Each row below holds a small network's activations on one input, seen along a few directions.
In each table, some parts of the input vary, and every possible input appears once, in random order.
A made-up example of a description, with smaller parts first: line(4) and (point or ring(9) or (values(2) and ring(8))).
Shared parts are said once, and a part with two or three values counts as separate values.
(in the rows, 128 means zero)

Other details of the inputs shift rows strongly along two fixed directions, in all tables alike. That doesn't count.

Table:
R1: [103  56  59 110 123 173 135 138 149 151  77 146 105 124 167 108]
R2: [108 210 166 127 151  97  81 128 116 120 183  92 105 180 108 147]
R3: [139  89  91 124 124 143 143 130 130 109  74 140 167 100 132 143]
R4: [168 176 187 142 133  90 109 112 126 131 158 126 126 136 105 129]
R5: [106  58  61 145 145 136 157 150 166 184 103 151 104 115 169 135]
R6: [182 139 163 105 119 130 155  99 109  89 146 144 173 123  69 114]
R7: [180  83 133 106 131 115 136 118 137 151 114 144 145  95 142 144]
R8: [ 67 161 112 163 156 118  85 142 144 171 135 100  43 183 146 119]
R9: [ 56 194 151 136 117 142  91 149 128 116 160 102  92 181 139 114]
R10: [134  90  89  84 117 150 151 118 132 117  97 155 155 106 138 129]
R11: [ 44 148 118 181 148 158  74 158 149 141 125 124  69 193 132 103]
R12: [ 85  65  56 118 140 166 125 140 150 139  70 159 124 113 173 134]
R13: [166 146 171 121  96 110 148 117  87  82 138 117 186  86  95 139]
R14: [ 87 175 145 162 143 149  62 143 132 108 151 106  93 186 121 105]
R15: [157 214 209 124 130  85  86 123 115 110 188 114 148 153  99 150]
R16: [167 221 213 143 118  73  91 130 111 104 175  96 159 156  88 155]
R17: [ 57 164 108 162 128 154  86 148 144 144 124 116  59 189 142  89]
R18: [158  91 106 126 138 147 150 103 129 114  93 157 149  95 121 114]
R19: [ 45 103  92 167 123 155 111 152 135 168  98 131  59 133 177  95]
R20: [169 153 164 107  93 119 162 112 105  78 137 112 186 105  93 141]
R21: [131  91 127 113 116 147 172 116 125 125 116 146 141 109 119 116]
R22: [167 130 184 123 114 119 157 105  90  94 154 140 168  93  81 116]
R23: [ 87 202 132 179 131 103  86 172 142 139 165  86 101 183 140 143]
R24: [168  69 129 116 133 113 156 119 142 162 102 163 147  92 130 146]
R25: [141 108 100 107 103 139 150 128 127 109  90 131 162 113 124 136]
R26: [105 216 188 154 117 127 104 122 114 100 178 100  98 176 100  94]
R27: [137  71 118 112 115 148 151 123 109 127 109 140 139  78 145 115]
R28: [191 157 149 105 135  97 151 114 120 103 175 134 183 103 110 156]
R29: [142  92 122 100 114 152 159 118 124 119 117 132 139 104 137 114]
R30: [ 95 108  81 132 139 117 122 146 139 165  94 106 102 140 158 158]
R31: [217 150 155 124 136  91 167  97 121 108 169 135 172  95  94 132]
R32: [169  77  90 117 139 126 158 129 145 148 126 139 143  94 153 140]
R33: [ 28 107  88 142 119 156 100 165 133 159 104 129  77 134 187 117]
R34: [153  73 105 108 150 118 165 110 131 156 109 143 130 105 120 146]
R35: [170  91 115  97 148 117 144 106 124 141 125 122 133 109 126 145]
Each input here is: line(5) and (values(3) or line(4)).
Q: The inputs of R10 and R1 match in every part but the line(5) part. If R15 is changed in the same way as R10 into R1, which row does it become?
A: R7
Q: Change only the values(3) part in R35. List by row number the other rows that result.
A: R7, R32
Q: Change only the values(3) part in R16. List by row number the other rows that result.
A: R23, R30
Q: Start at R11 and move only the line(5) part, one step at a time. The first step leads to R18. Which rows follow, in order?
A: R14, R12, R3

Table:
R36: [121 126 137 119 112 147 133 122 114 105 122 132 138 121 120 112]
R37: [ 51  74  44 142 134 155 114 166 169 187  71 132  72 148 195 133]
R38: [140 121 138 127 131 121 127 122 125 132 124 132 130 120 123 131]
R39: [122 124 127 124 116 149 134 125 119 102 120 135 142 120 121 113]
R40: [ 69 228 168 174 132 111  59 161 127 122 183  83  85 199 125 126]
R41: [133 128 132 120 122 116 132 130 122 130 130 123 139 115 135 143]
R42: [142 123 127 123 139 128 132 120 129 126 137 134 130 124 124 125]
R43: [135 131 124 123 124 116 137 130 124 128 128 119 140 120 130 144]
R44: [142 124 132 134 129 125 137 125 131 130 135 136 132 120 125 123]
R45: [139 121 133 117 135 127 132 117 125 131 135 133 125 123 125 124]
R46: [143 123 131 133 135 122 127 124 128 128 126 133 135 122 122 132]
R47: [140 122 139 128 125 124 138 123 127 135 134 134 128 119 126 122]
R48: [142 124 130 130 134 120 132 121 127 130 122 128 132 125 118 133]
R49: [123 129 129 122 115 146 138 122 117 103 119 128 139 125 116 114]
R50: [139 128 132 116 125 123 127 127 130 128 126 130 138 125 130 138]
R51: [141 130 124 122 129 124 127 129 133 124 128 132 143 126 129 138]
R52: [142 125 131 130 128 123 142 122 130 132 132 130 129 124 121 124]
R53: [141 124 125 120 138 126 137 117 127 129 133 129 126 127 120 127]
Q: The inputs of R39 and R36 match in every part but one. If R44 is changed in the same way as R39 into R36, which row does it become?
A: R47
Q: Describe the family of inputs behind these rows.
A: values(3) and (point or line(5))

Table:
R54: [ 88 164 130 131 135 126  95 151 143 137 142 113 110 175 131 143]
R55: [137 106 133 142 126 127 160 126 136 150 129 148 123 100 135 110]
R56: [138  98  95 120 140 137 138 132 135 121 101 151 160 119 129 150]
R57: [ 36 136 133 152 110 183 113 147 118 108 121 108  86 155 140  88]
R58: [129 100 127 128 111 119 146 142 131 139 112 144 154  95 139 148]
R59: [150  96 108 108 140 132 165 109 146 145 126 147 125 116 129 118]
R60: [ 97 113 101 103  94 173 136 130 115 102  93 150 135 119 131  95]
R61: [144  99  96 102 119 119 157 128 121 132 119 124 151  84 153 152]
R62: [128 117  90 110 120 131 140 136 141 136 117 115 140 129 154 149]
R63: [170 156 169 115 133 114 123 110 119 111 165 118 133 150  87 120]
R64: [157 165 174 128 140 107 140 105 107 117 181 126 127 127  99 115]
R65: [136 110  99 132 140 131 132 120 133 123  92 134 136 129 122 137]
R66: [ 62 141 119 141 134 121  94 157 133 152 137 115  94 152 153 142]
R67: [146 104 109 106 129 123 149 113 134 136  96 129 138 123 127 144]
R68: [137 103 127 135 110 116 150 128 125 141  95 133 138  96 133 138]
R69: [ 80 140 130 140 139 131  84 143 133 152 133 119  82 149 162 124]
R70: [170 155 159 135 143 120 113 109 119  96 159 125 141 144  77 112]
R71: [157 143 177 145 116 113 129 123 111 126 155 125 137 122 102 114]
R72: [157 168 186 127 137 106 115 115 100 115 178 110 127 133  88 117]
R73: [150 171 162 138  98 100 131 137 113 101 159 107 155 120 121 140]
R74: [138  98 113 112 129 117 148 115 116 142 101 128 132  96 134 146]
R75: [161 155 144 140 148 128 135 102 130 106 160 137 136 137  88 111]
R76: [ 78 139 141 162 120 130  86 153 142 153 126 123  88 149 163 116]
R77: [139 117  85 125 133 135 138 136 134 115 109 125 155 122 141 140]
R78: [ 89 141 118 131 139 142  85 143 152 150 124 121  84 171 156 125]
R79: [152  94 102 119 143 145 125 117 140 120  99 154 143 114 136 132]
Q: Describe the family of inputs behind these rows.
A: values(2) or (line(4) and line(6))
Q: Change only the line(6) part in R68. List by row number the other rows that result.
A: R55, R58, R71, R73, R76
Q: Change only the line(6) part in R62. List by row number the other rows that result.
A: R54, R59, R63, R67, R78

Table:
R80: [146  33  81  90 138 152 166 105 137 159  69 161 128  89 149 124]
R81: [131 189 188 148 121 106  87 138 123 118 162 117 130 153 115 134]
R82: [153 121 125 126 125 124 169 111 127 126 133 132 132 113 110 118]
R83: [ 58 161 124 140 140 129  68 147 136 146 127  98  73 182 148 135]
R84: [ 59 151 138 161 129 132 101 149 134 159 142 103  54 175 143 101]
R85: [225 161 183 115 119  95 153 104 111  81 160 137 214  99  76 146]
R86: [ 98  61  64 113  99 187 158 135 130 112  62 149 140  93 160 102]
R87: [ 93  50  43 126 144 165 145 134 160 175  68 151  88 131 166 117]
R88: [135 148 144 158 132 124 121 123 134 124 133 128 123 144 101 116]
R89: [174 132 127  97 130 120 142 116 133 110 138 139 165 120 114 141]
R90: [134 186 157 135 119 108 128 135 128 116 174 107 138 147 115 130]
R91: [ 89 163 146 159 128 114  82 144 123 137 125 108 105 158 135 140]
R92: [ 75 151 129 141 149 141  74 146 137 148 148 119  73 172 146 113]
R93: [214 152 169 116 124  94 154 103 104  79 138 127 205  97  75 155]
R94: [217 159 164  86 133  97 154  89  98  70 153 121 204 109  67 153]
R95: [101 169 153 137 116 116 104 149 125 141 162 106 100 154 141 128]
R96: [ 83 160 117 153 151 142  85 143 143 132 155 115  82 183 142 117]
R97: [100 136 140 159 136 126  91 145 132 142 137 131 101 143 142 118]
R98: [111  29  72 131 130 148 151 129 150 180  52 165 108  90 166 120]
R99: [137 120 155 100  96 158 153 109  94  68 121 145 178  98  97 110]
R100: [140 187 179 112 128 113  92 123 123 109 171 114 128 157 108 135]
R101: [124 127 107 125 125 120 149 135 127 131 123 110 135 120 132 146]
R102: [134  53  61 117 131 143 181 127 144 155  98 154 133  78 165 130]
R103: [ 66 156 130 148 123 121  95 154 125 151 138  90  81 163 148 136]
R104: [174  49  85 120 134 136 173 117 141 134  91 168 169  66 142 137]
R105: [156 120 145 114 127 118 151 116 111 125 151 133 141  97 126 125]
Q: Describe the family of inputs behind these rows.
A: values(2) and (point or (values(3) and line(4)))
Q: The inputs of R95 and R90 match in every part but the values(2) part. If R97 is changed in the same way as R95 into R90, which row does it become?
A: R104
Q: Change only the values(2) part in R102. List by row number the other rows that result.
A: R105
Q: Change only the values(3) part in R95. List by row number the other rows that result.
A: R81, R100
Q: Start at R87 and move only the line(4) part, one step at a time. The first step leads to R96. Which rows follow, in order?
A: R89, R94
